A small network was trained on made-up records. Each row is its average activation on records with the value named, seen along a few directions.
Related values have similar rows: they may be neighbours, one step apart, or belong to one group.
In the rows, zero is written as 500.
Random noise pushes rows far along 2 fixed directions. That doesn't count. These rows show it; they differ only by the noise:
[460 541 569 557 539 561 485 477 500 467 489 383 463 532 481 478 476]
[477 509 551 557 577 576 511 460 500 473 491 439 465 550 483 463 514]
[536 405 484 584 573 650 517 463 476 489 526 507 451 596 464 444 583]
[422 599 615 509 694 486 578 407 542 463 439 483 495 522 521 457 499]


Values of Dab:
b4: [568 584 410 389 317 353 471 609 547 475 504 504 498 433 652 598 558]
b2: [537 481 330 429 355 366 431 546 503 478 449 565 509 450 601 570 555]
b6: [540 352 558 511 328 666 407 674 505 533 613 318 475 486 346 594 560]
b15: [341 719 528 340 532  81 504 411 565 452 354 560 576 412 648 477 443]
b5: [392 651 648 566 346 514 380 690 440 506 549 190 482 407 388 590 301]
b8: [386 634 586 435 843 361 670 339 529 483 447 533 537 551 526 436 473]
b7: [491 371 577 391 756 555 686 490 592 553 490 720 585 519 403 541 733]
b9: [684 337 272 544 410 602 487 431 448 508 550 683 522 559 578 423 582]
b12: [477 537 501 555 568 477 578 384 498 528 518 501 494 516 559 438 364]
b13: [587 379 600 459 342 617 507 784 592 565 580 388 465 442 363 602 523]
b1: [475 571 532 566 422 586 411 523 466 494 516 332 419 480 471 475 339]
b10: [579 479 394 584 328 489 352 462 479 467 497 427 511 486 522 451 421]
b14: [471 592 531 532 446 501 396 399 398 510 442 492 530 464 539 490 377]
b11: [489 468 554 541 274 646 389 688 409 512 610 271 425 462 337 636 384]
b3: [575 333 270 503 564 448 556 393 466 528 479 915 559 584 570 406 673]
Dab is arranged as a line.
List every value one step from b2, in the order listed. -> b4, b15
List every value one step from b14, in the order listed. -> b12, b10
List every value one step from b6, in the order listed. -> b7, b11
List every value one step from b8, in the order listed. -> b5, b1
